These are the activations of a small neural network, seen along a few directions. Each row is one input.
In each table, some parts of the input vary, and every possible input appears once, in random order.
A made-up example of a description, with smaller parts first: one of 3 separate values, together with either a single point or one of 9 places around a ring or (one of 4 places along a line, together with one of 5 places around a ring).
Shared parts are said once, and a part with two or three values counts as separate values.
(in the rows, 128 means zero)

Table:
x1: [165 100  83 122 132 122 143 127 107  91 111]
x2: [110 132 110  67 139 133 187  95 122 139 110]
x3: [149 110 129 163 106 148 100 170 113  97 104]
x4: [ 98 161 130 119 150 118 148 112 138 175 163]
x5: [143  56 145 133 156  34  62 153 225 115  86]
x6: [153 116  79 147 167 113 126 136 145 118 186]
x7: [167 100 100 127 119 131 123 140  94  94 103]
x8: [161 120 126 172 142 131  84 158 119 130 158]
x9: [105 157 176 126 111 142 127 104 128 151 133]
x10: [ 87 161 121 100 126 126 164 112 134 134 115]
x11: [119 132 172  99  98 152 145 139  95 157  79]
x12: [174  93 129 144 102 149 113 158  95 109  88]
x13: [165  97  70 108 136 120 155 129 116  84 124]
x14: [147 107  90 141 145 119 134 108 145  84 173]
x15: [119 141 158  91 109 145 146 124  95 148  85]
x16: [159 117 136 168 115 135  95 131 124  99 145]
x17: [ 98 152 120 107 168 126 158 104 150 170 172]
x18: [145 110 102 150 134 112 121 117 132  89 165]
x19: [118 146 139  85 110 135 156 116 104 149  91]
x20: [105 158 164 130 137 139 117 129 124 183 146]
x21: [160 112 148 174  98 137  93 151 124 108 141]
x22: [ 83 147 108  85 142 132 173 105 140 128 127]
x23: [158 121 108 169 149 127  95 144 128 130 162]
x24: [ 87  91 187  89 157  44  92 124 225 167  74]
x25: [152 117 115 159 115 122 104 126 129  98 154]
x26: [105 147 190 134 100 149 125 119 129 159 127]
x27: [ 95 149 171 121 102 155 133 144 118 149  92]
x28: [ 93 145 129  98 140 126 166  80 151 138 162]
x29: [175 107 113 134 107 135 115 150  96 101  96]
x30: [ 92 159 139 110 120 144 145 115 125 140 102]
x31: [164 117 138 183 125 137  86 172 123 141 151]
x32: [ 93 152 142 113 129 124 156  85 140 142 151]
x33: [140 114  66 129 139 123 143 133 140  77 138]
x34: [100 155 159 119 118 134 135  96 134 149 140]
x35: [147 114  90 158 160 113 113 136 131 123 175]
x36: [101 157 148 125 144 132 127 121 126 179 153]
x37: [138 115  82 141 136 121 130 137 125  80 127]
x38: [ 95 159 156 113 113 148 134 129 117 140  99]
x39: [143 117  98 149 123 133 111 146 117  85 117]
x40: [107 135 122  77 127 127 174 103 108 142 102]
x41: [109 156 177 142 120 145 119 145 126 192 139]
x42: [151 124 112 156 111 138 103 156 118  92 110]
Describe the family of inputs behind these rows.
Answer: one of 2 separate values, together with either a single point or (one of 4 places along a line, together with one of 5 places along a line)
Changing only the choice among 2 separate values turns x31 into x41. The same change can be made to x7. Which row results?
Answer: x19
Changing only the choice among 2 separate values turns x27 into x3. The same change can be made to x15. Which row results?
Answer: x29
Which other rows does x1 become when the choice among 2 separate values takes its other values? List them by row number.
Answer: x40
Which other rows does x9 become when the place on the line of 4 takes its other values? List them by row number.
Answer: x15, x20, x38

Table:
x43: [212  69 129 212 111 122  34 195 131  79 117]
x44: [101 133 169 119 127 113 118 122 128 163  96]
x45: [ 93 124 169 135 116  97 130 121 159 159 119]
x46: [154 142  93 104 118 169 163 132  74 104 141]
x47: [129 132  72 137 155  88 144 105 166 124 169]
x48: [121 145 176 125 102 165 134 136  75 170 101]
x49: [115 149 168 107 113 154 124 140 112 160  89]
x50: [127 134  85 116 128 154 159 119  98  87 132]
x51: [137 126  98  95 151 146 136 100 137  85 146]
x52: [130 111  86 122 139 106 159 102 155 103 150]
x53: [ 89 142 164 136 148  94 108 136 173 174 147]
Describe the family of inputs behind these rows.
Answer: either a single point or (one of 2 separate values, together with one of 5 places along a line)
Which other rows does x48 become when the choice among 2 separate values takes its other values? List them by row number.
Answer: x46

Table:
x54: [160 141  97 148 109 193 162 140  38 110 149]
x55: [137 108 140 158 144  57  92 150 196 141 134]
x56: [ 28 182 220  48 102 138 170  74 148 229 107]
x57: [158  84 134 117 136 100 107 138 147 109 117]
x58: [171 141 152 167 102 173  90 155  80 148 131]
x59: [143 100  75 121 118 150 165 108  98  65  98]
x60: [142 137  93 130  93 159 161 140  65  68 120]
x61: [152 137 148 152  86 137  90 156 104 107 101]
x62: [143 111  53 118 148  84 173  88 129  94 157]
x63: [143  91 153 138 138  81  80 166 168 125 102]
x64: [167 137 125 155  97 194 129 148  71 129 143]
x65: [ 16 167 249  74 104 124 151  86 158 247  97]
x66: [140 108 176 180 103 144  79 177 110 133  93]
x67: [144 119  70 122 157  92 135 123 159 121 150]
x68: [120 128  88 140 174 120 129 111 161 113 207]
x69: [157  89 103 103 137 109 135 125 129  91 125]
x70: [113 136  51 134 178 118 153  91 134  99 207]
x71: [154 117 127 144  82 158 131 127  83  92 112]
x72: [150 119  89 122 133 146 115 138 116  94  86]
x73: [146 114 101 136 156  83 107 136 177 138 141]
x74: [149 113 132 134 114 130  99 158 146  95  87]
x75: [161 127 183 192 104 160  72 168  91 165 121]
x76: [141  99 151 161 134 124  70 164 145 128  68]
x77: [ 33 218 177  35 135 151 198  83 126 219 103]
x78: [118 125 123 155 151 102 108 121 195 118 200]
x79: [116 119 145 176 177  92  74 131 188 150 183]
x80: [ 30 221 162  28 129 160 252  77 121 181 116]
x81: [151  96  67  97 142 108 159 104 101  78 126]
Changing only one part turns x56 into x77. The same change can be made to x74. Which row results?
Answer: x72
Describe the family of inputs behind these rows.
Answer: one of 4 places along a line, together with either a single point or one of 6 places along a line
Which other rows agree with x62 in the place on the line of 4? List them by row number.
Answer: x54, x59, x60, x70, x80, x81
Which other rows does x70 become when the place on the line of 4 takes its other values? List them by row number.
Answer: x68, x78, x79

Table:
x82: [198  78  13 165 146 124 124 140 119  29 165]
x83: [147 103 147 162 141  99  78 155 162 132 121]
x84: [166 120 148 154 101 148  98 158 104 124 100]
x85: [ 87 143 150  87 127 116 159 105 146 151 115]
x86: [153  98 149 152 122 112  88 153 148 125 104]
x87: [ 98 175 144 107 111 176 165 108  96 153 133]
x88: [ 93 153 147  84 122 139 160  99 124 152 100]
x89: [ 98 162 144  92 108 152 170 110  98 157 109]
x90: [147 103 151 148 105 131  88 157 121 117  93]
x91: [ 82 151 148  96 150 102 148 108 158 157 130]
x92: [156 122 146 175  99 162 100 161  88 126 124]
x93: [141 106 145 176 142  91  72 153 154 137 154]
x94: [ 85 158 145 108 154 103 141  98 161 166 164]
x95: [143 118  14  87 166 136 199  86 113  65 180]
Describe the family of inputs behind these rows.
Answer: one of 2 separate values, together with either a single point or one of 6 places along a line
Changing only the choice among 2 separate values turns x94 into x93. The same change can be made to x88. Which row results?
Answer: x90
